Each row below holds a small network's activations on one input, seen along a few directions.
In each table, some parts of the input vary, and every possible input appears once, in random order.
Descriptions start from the smaller parts, as in this example, which fits no table here: line(4) and (point or ring(11) or (values(3) and ring(5))).
Shared parts are said once, and a part with two or three values counts as separate values.

Rows:
r1: [-14   4   8   3 -20  12 -10   9   0  -1  -5   3 -14   5 -14  12  40  -5
  -8]
r2: [ 11 -11  -5   3   8   5  -2 -26  10  18   1  30  -4   2 -12   3  23   5
  -5]
r3: [-10 -12   1  11   2 -26   7 -22  -6  28   8  34 -15  15 -11  24  13  -9
 -27]
r4: [  1  10  -1 -10  -5  18  -7  24  -4 -24  -7 -23  12  -8   8 -17 -19  -4
  21]
r5: [-10   2   8   1  -1   5  -4 -13  15  19 -18  -6  -9  12   0   3  39   4
 -13]
r6: [ -1  22  12  -4 -14  -7  -6  28 -12 -14   4 -26   2  -3   8  -8 -22  -7
  15]
r7: [  6  18  10  -7   1 -13   3   2   3   9  -6 -36   4  -6  27 -13 -23   0
  13]
r8: [ -8 -11   2  -1  -7  33 -14   2   7 -17 -13   5 -15  -9 -15   3  40  -1
   4]
r9: [  6   6   1  11  14 -49  13   4 -18   6  15  -1   1  15   8  10 -43   1
 -12]
r10: [ 18  -5  -7  -7  20 -12  10   4  -5   0  16 -11  20   3  12  -6 -32   6
   8]
r11: [ -2 -17 -16   4  -7  26  -1 -19   8  -5   3  30   1 -15 -15   8  21   6
  -6]
r12: [  2  -6 -14  -5  10   7  10   6   1 -18   2   0  18 -11   3 -19 -37   4
   9]
Question: Changing only one part turns r10 into r2. The same change can be made to r4. Which row results?
Answer: r8
Question: Describe the family of inputs behind these rows.
Answer: values(2) and (point or ring(5))

Rows:
r13: [ -1  18  13  -2 -16  13  -8  -6  15  21 -22 -22  -7   5   9  -4  46   3
  -3]
r14: [ -7  13   7   8 -21 -16  -4  15 -19   7   6   8 -16  11  -5  20  11 -14
 -10]
r15: [  3 -25 -16   4  -1  23  -4   2  -7 -21  11  38  -7 -15 -24   9  11  -7
   2]
r16: [-21  18   9   5 -28   8 -11   9   1   4 -21  -6 -20   1   0   7  31 -13
  -7]
r17: [  3  27  -7 -14  -2   6   2  41  -9 -31  -6 -36  34   0  18 -28 -53   2
  16]
r18: [  4  -6  24  -4   2   9  -9 -17  20  13 -13 -24 -22  -5   2  -4  43   5
  10]
r19: [ -9 -21 -12  -1 -10  43  -8  -6   9 -20  -7  21  -6 -20 -18  -1  26  -2
   8]
r20: [  3 -11  14  10  16 -36   3 -17  -8   9  13   9 -19   5  -3  16 -15  -2
  -7]
r21: [  6  36   6 -11  -4 -15  -4  37 -16 -20  -8 -52  16   2  32 -18 -53  -4
  18]
r22: [ 10 -21  -7 -10   4  47 -10 -20  25  -4  -4   8   6 -15  -9 -11  39  10
  15]
r23: [ -2  13   3  11  -3 -36   3  -7 -12  20   6  10  -3  15   5  16 -14  -2
 -19]
r24: [ 17 -26 -21  -2  29  -1  17 -31  12  15  17  22  21  -3  -1  -4 -17  14
   0]
r25: [ 15  -1 -12 -10  12  17   1  24  -5 -45   7 -28  25 -24  11 -29 -56   8
  36]
r26: [-24   8  -6  -1 -23  31  -5  11   6  -8 -21  12  -1  -4  -9  -4  30  -6
  -9]
r27: [ 10 -13  11   0  28 -37  14 -24   3  27  10  -3  -9   9   7   4 -15   4
  -4]
r28: [ -3   7  -1  -8  -8  30  -8  -5  20  11 -12  -4  15   7  -4  -6  46  12
  -4]
r29: [ 10 -26 -17   7  13   5   7 -20  -1  -9  19  35   8 -11 -15   3 -18   9
  -4]
r30: [ -9   3 -11   4 -16   6   2  19 -12  -7   6  28   0   8 -16  14  11  -6
 -16]
r31: [ 10   9  19  -9  15 -16  -4  28 -12 -25  -1 -52   0  -5  23 -21 -52  -5
  35]
r32: [ -5 -11  13   9  -3 -14  -7   5 -14  -8   8   7 -34  -4 -11  20  12 -13
  -3]
r33: [ -4   1 -13   8   0 -16   8  -6  -6   6  11  26  18  16  -9   9 -15   6
 -22]
r34: [-14  -6  19   5 -10   3 -13  -3   5  -3 -12  -8 -35  -7  -8   8  29 -11
   6]
r35: [  3   1 -18   0  13 -18  20 -14   6  25   8  11  30  19   8   0 -14  13
 -22]
r36: [  5  12   3   1   9 -38  16 -13   0  40   3   0   6  17  17   2 -14   0
 -17]
Question: Describe the family of inputs behind these rows.
Answer: line(4) and (point or line(5))
Question: Changing only the line(4) part turns r14 into r30. The same change can be made to r23. Which row results?
Answer: r33
Question: Which other rows does r32 become when the line(5) part takes its other values? List them by row number.
Answer: r18, r20, r27, r34
Question: Which other rows agree with r24 in the line(4) part? List them by row number.
Answer: r15, r19, r22, r25, r29

Rows:
r37: [  2  11   4  -5  -1   2  -2   8   3  -1  -5 -21   6   1   9 -11  -6   2
   9]
r38: [ -7 -16  -6   2  -9  28  -6 -15  12   1  -6  25 -11  -9 -17   8  43   0
  -5]
r39: [  4   3   6  -2   8 -10   1  -5   2   8  -2 -13   0   2  11  -3  -8   1
   3]
r40: [ -2   1  -3  -4  -6  13  -5  18  -7 -23   2  -8   6  -7  -2  -7 -15  -4
  14]
r41: [  3   0  -6  -6   3  12   1   5   4 -11  -2  -9  12  -7   4 -13 -13   4
  10]
r42: [ -8  -5   6   3 -12  17 -10 -11  10  11  -9  13 -18   1 -13  11  52  -2
  -8]
r43: [  2   3   6   9   2 -29   4  -3 -10  12   8   8 -11  11  -2  14  -4  -3
 -11]
r44: [ -1   7   0   2   2 -15   6  -4  -1  14  -1  -1   5   9   7   3  -6   2
 -10]
r45: [  9  -7  -4  -3  13  -1   4  -6   2  -2   3  -2   5  -4   5  -6 -14   5
   6]
r46: [ -4  13   8  -3 -10   3  -7  23  -8 -17  -5 -23  -2  -3   5  -5  -8  -6
  12]
r47: [  1  -3  -8   0   5  -4   8  -5   1   4   6  10  11   3  -1   0 -10   5
  -8]
r48: [  1  -8  -5   6   5 -17   7  -6  -8   5  12  21  -3   4  -7  10 -11  -3
 -10]
Question: Changing only one part turns r47 into r44. The same change can be made to r38. Which row results?
Answer: r42
Question: Describe the family of inputs behind these rows.
Answer: values(2) and (point or line(5))

Rows:
r49: [ -4   4   4  12  -5 -25   4  -1 -12   7   2   5 -19   0   3  13  -3 -11
  -7]
r50: [-13  11   2   2 -15   3  -3  16  -5 -15   0  -5   3  -1  -4  -1  -9  -4
  -3]
r51: [  0 -17  -4  -2   2  21   0 -10   9 -12   5  10   1 -16  -9  -3  10   5
   4]
r52: [ -3   1 -13  -1  -1  -2  14  -5   4  13   2  18  17   5   3  -2  -7   4
 -15]
r53: [ -2  -7   7  -1  -8  28 -16 -11   8  -1 -17   0 -17  -8  -9   2  48   0
   9]
r54: [-11   0   4   7 -13   0  -8  11  -7 -14  -3   0 -20  -3  -5  10   8 -10
  -1]
r55: [  0 -20  -3   7   8   1  -2 -14  -6   0   7  31 -10   2 -22  13  17  -2
  -4]
r56: [  7 -12  -8   1   8  -4  11 -21   6   9   7  16   2  -7  -3  -2   0   2
  -1]
r57: [ -8  -1 -17  -2  -3  22   0   2   6  -9  -2  11  15  -8  -6  -3   5   8
  -5]
r58: [  2  10 -10   0   7  -9   7 -11  11  24  -1   2  19  15   8  -3   6  10
 -16]
r59: [ -6   8  19   4   2 -33   1   0  -4  24  -1 -12 -18  17  11  11   8  -7
 -12]
r60: [  5   0   0  -5   9   7  -1  16  -3 -30   2 -21  10 -12   8 -15 -38   1
  21]
r61: [  7 -20 -13   1   9   8   5 -11   1  -3  15  20   3  -4 -14   5  -2   5
   2]
r62: [ 16  -3  -7  -4  15  -7   3  15 -13 -24  13  -9  13  -4   5 -11 -45   1
  18]
r63: [  2  -9  13   5  13 -16   2 -26   5  29  -1   8 -11  11  -1  10  26   4
 -12]
r64: [-10  20  10  -6 -22  16 -10  19   2  -6 -13 -25   1   0   2  -7  12  -5
   5]
r65: [ -6   9 -10  -7 -10  34 -10   5  14  -3 -17  -8  16  -2   2  -8  23   3
   4]
r66: [ -2 -13   2   6  -4  16  -7 -10   7  -7  -1  22 -17 -11 -15   9  22   1
  -5]
r67: [-12   9  13  -2 -19  13 -13  15   0  -3 -16 -21 -23  -1   0   1  31 -11
   8]
r68: [ -1 -10   2   8   5 -11   6 -19   5  17   1  27 -15  -1 -10   7  12  -3
 -10]
r69: [  8   0   2  -6  17 -18  11   6  -7  -6   4 -18   8  -4  16 -16 -49   1
  15]
r70: [  1  -5 -17  -2  -1   8   7   5  -2  -2  11  24  19   4  -7   1  -5   5
 -11]
r71: [ 19   8   8  -7  21 -23   6   2  -2   4   2 -32  10   6  24 -14 -37   9
  12]
r72: [ -6  -5   2   6  -5 -14  -3  12 -16  -3   9  11 -16   7  -9  15  -1 -13
  -5]
r73: [ -3   7  -3   0  -8  -9   1  15 -17  -6  10   6   7   8  -7   8 -19  -5
  -7]
r74: [ 16  -5   0   1  12 -10   5 -25  12  20   6   1   5   4   7   1  10   9
  -5]
r75: [ -6  15   0   1  -7 -21   8   5 -12   8   1   0   2   5   5   3 -20  -4
 -10]
r76: [  7  11   8 -12   4  19  -8  19   4 -22 -13 -41   9 -10  13 -22 -17  -1
  29]
r77: [  0  23  12   2  -4 -26   0   5  -7  18  -2 -12   8  19  15   6 -11   2
 -11]
r78: [  2  -7  -2  -5  -6  32  -9  -7  18  -5  -9 -11  -3 -11  -2  -8  27   5
  14]
Question: Describe the family of inputs behind these rows.
Answer: line(5) and (point or ring(5))
Question: Which other rows agree with r58 in the line(5) part? List them by row number.
Answer: r59, r63, r71, r74, r77
